Each row below holds a small network's activations on one input, seen along a few directions.
In each table, some parts of the input vary, and every possible input appears once, in random order.
Descriptions start from the smaller parts, as in this example, which fits no table here: one of 2 separate values, together with either a single point or one of 11 places around a ring or (one of 6 places along a line, together with one of 8 places around a ring).
Shared parts are said once, and a part with two or three values counts as separate values.
(in the rows, 128 means zero)

Other details of the inputs shift rows strongly along two fixed directions, in all tables alike. That doesn't count.

Rows:
r1: [130 132 162 159  72  53  66 172 152 184  71 141 139 178]
r2: [144  13 144 208  38 137 171 131 108 126 129 165 153 173]
r3: [127 114 133 111  60  74  44 123 157 173  64 138 156 192]
r4: [142  88 101 143  68 157 171 122 130  93 132 146 125 122]
r5: [112 137 112 117 163 177 145 110 101 113 137 105 101  59]
r6: [140  57 107 138  77 144 163  98 119  97 134 145 148 143]
r7: [107 248 148  89 223  83  70 159 145 164 114  89  95 131]
r8: [134 152 100  94 160 171 161 100 131  87 157 123 121 100]
r9: [125 136 107 100 165 164 148 111 114  98 152 115 109  68]
r10: [130 137 137 116 189 158 169 109 124 103 188 121 138 123]
r11: [121 140 113  98 159 188 148  98 130 109 149 118 122  78]
r12: [165  36 135 198  22 125 182 140 122 111 143 178 151 177]
r13: [151  23 103 192   8 123 163 134  95 100 102 163 125 141]
r14: [136 128 154 157  81  40  66 168 135 173  76 143 128 201]
r15: [112 170 126 112  94  48  37 153 144 168  48 115 109 168]
r16: [128 178 157 120 108  53  56 161 173 177  89 135 135 202]
r17: [129 156 105  97 157 167 161 114 122  89 148 127 113  78]
r18: [108 161 128 123 102  51  27 147 139 176  44 105 116 158]
r19: [124 111 162 143  94  59  60 136 143 179  87 135 162 224]
r20: [126  62 111 149  90 166 158  98 109 106 124 137 136 127]
r21: [115 242 164  57 218  87  64 143 168 170 131 109 128 126]
r22: [150  22 106 189   4 141 159 126 123 106 107 161 143 142]
r23: [113 122  79 106 182 138 153 107  94 112 167 112 119  74]
r24: [119 146  96 106 170 170 164 103 121  82 148 112 112 108]
r25: [143  76 145 167  94 162 171 130 126 127 153 152 140 126]
r26: [118 237 159  55 220  92  63 129 176 166 142 106 136 147]
r27: [135 139 138 125 185 155 164 136 115 114 175 121 115  86]
r28: [118 127 105  98 178 179 152  83 112  99 151 105 134 107]
r29: [125 148 148 127 172 173 166 132 122 129 163 125 119  74]
r30: [123 161 105 103 147 169 165 124 125  94 144 120 104  69]
r31: [134 141 109  83 156 172 157  95 139  98 164 123 132  89]
r32: [108 239 147  74 236  85  70 123 151 148 132  97 126 175]
r33: [146  99 137 172  82 142 188 155 120 113 147 152 123 117]
r34: [122 139 142 141 184 167 162 133 104 129 158 112 106  76]
r35: [158  18 144 195  27 139 170 135 121 129 140 171 163 167]
r36: [129 146 114  86 152 168 156 109 130 100 155 126 124  67]
r37: [127 134 138 134 191 166 158 133 103 122 166 112 116  87]
r38: [139  85 128 175 103 144 184 136 115 100 154 145 132 156]
r39: [117 113 123 136  73  61  48 128 146 157  51 126 142 201]
r40: [121 123 133 138  41  56  45 151 151 171  43 137 136 167]
r41: [115 159 156 136 133  50  44 150 154 177  79 118 142 211]
r42: [155  21 148 198  23 135 171 150 112 133 128 175 155 146]
r43: [ 96 225 127  55 217 103  35 119 137 163  94  81 109 110]
r44: [138 160 135 123 175 158 175 136 123 104 172 133 118  96]
r45: [120 126 110 131 201 128 167 131  96 126 191 118 124  91]
r46: [125 146 130 152 186 157 167 143 104 117 157 102 103  80]
r47: [125 167 159 129 119  56  44 159 170 184  83 127 140 193]
r48: [139  75  98 145  90 147 172  99 110  85 132 141 136 148]
r49: [121 140 113  95 159 181 148 107 118 107 146 119 124  68]
r50: [115 146 118 103 152 183 150 109 119 114 141 119 115  56]
Each input here is: one of 2 separate values, together with either a single point or (one of 4 places along a line, together with one of 6 places around a ring).
- Changing only the choice among 2 separate values turns r12 into r8. The same change can be made to r37. Which row results? => r43
- Changing only the choice among 2 separate values turns r17 into r44. The same change can be made to r18. Which row results? => r46
- Which other rows does r5 become when the choice among 2 separate values takes its other values? List them by row number. => r34
- Which other rows does r40 become when the choice among 2 separate values takes its other values? List them by row number. => r1
- A walk changes only the place on the line of 4. It starts at r7 and steps to r33. List the rest of the walk in order. => r16, r38
- Which other rows does r39 become when the place on the ring of 6 takes its other values? List them by row number. => r6, r20, r24, r28, r48

Rows:
r51: [120 200 116  74 201 166 143 106 147  95 148 104 119 109]
r52: [108 170 122  82 222 160 126  94 127 128 166 104 137  99]
r53: [125 146 137 118  78  78  62 153 159 173  75 138 128 142]
r54: [144 116 160 186 105  91 138 176 119 153 133 141 127 153]
r55: [112 195 152  86 185 125  84 135 136 159 116 110 111  99]
r56: [149  75 144 182 132 163 225 146 114  94 200 151 138 136]
r57: [118 127 127 147 102  83  66 140 123 157  70 119 124 161]
r58: [122 182 145  74 213 168 132 103 137 120 166 110 129  99]
r59: [140  47 105 169 104 182 197 100 102  79 158 133 134 129]
r60: [153  96 114 134 102 181 180 105 131  95 168 151 143 100]
r61: [130 101 104 140  79  92 118 137 112 127  97 136 115 131]
r62: [134  84 100 129  83 114 144 115 119 106 127 143 135 156]
r63: [131 118 126 150  68 114 122 140 133 123  90 134 116 132]
r64: [106 134 141 122 118  74  55 143 133 184  79 118 136 146]
- Describe the family of inputs behind these rows. => one of 2 separate values, together with either a single point or one of 6 places around a ring
- Changing only the choice among 2 separate values turns r58 into r55. The same change can be made to r56. Which row results? => r54
- Which other rows does r51 become when the choice among 2 separate values takes its other values? List them by row number. => r63
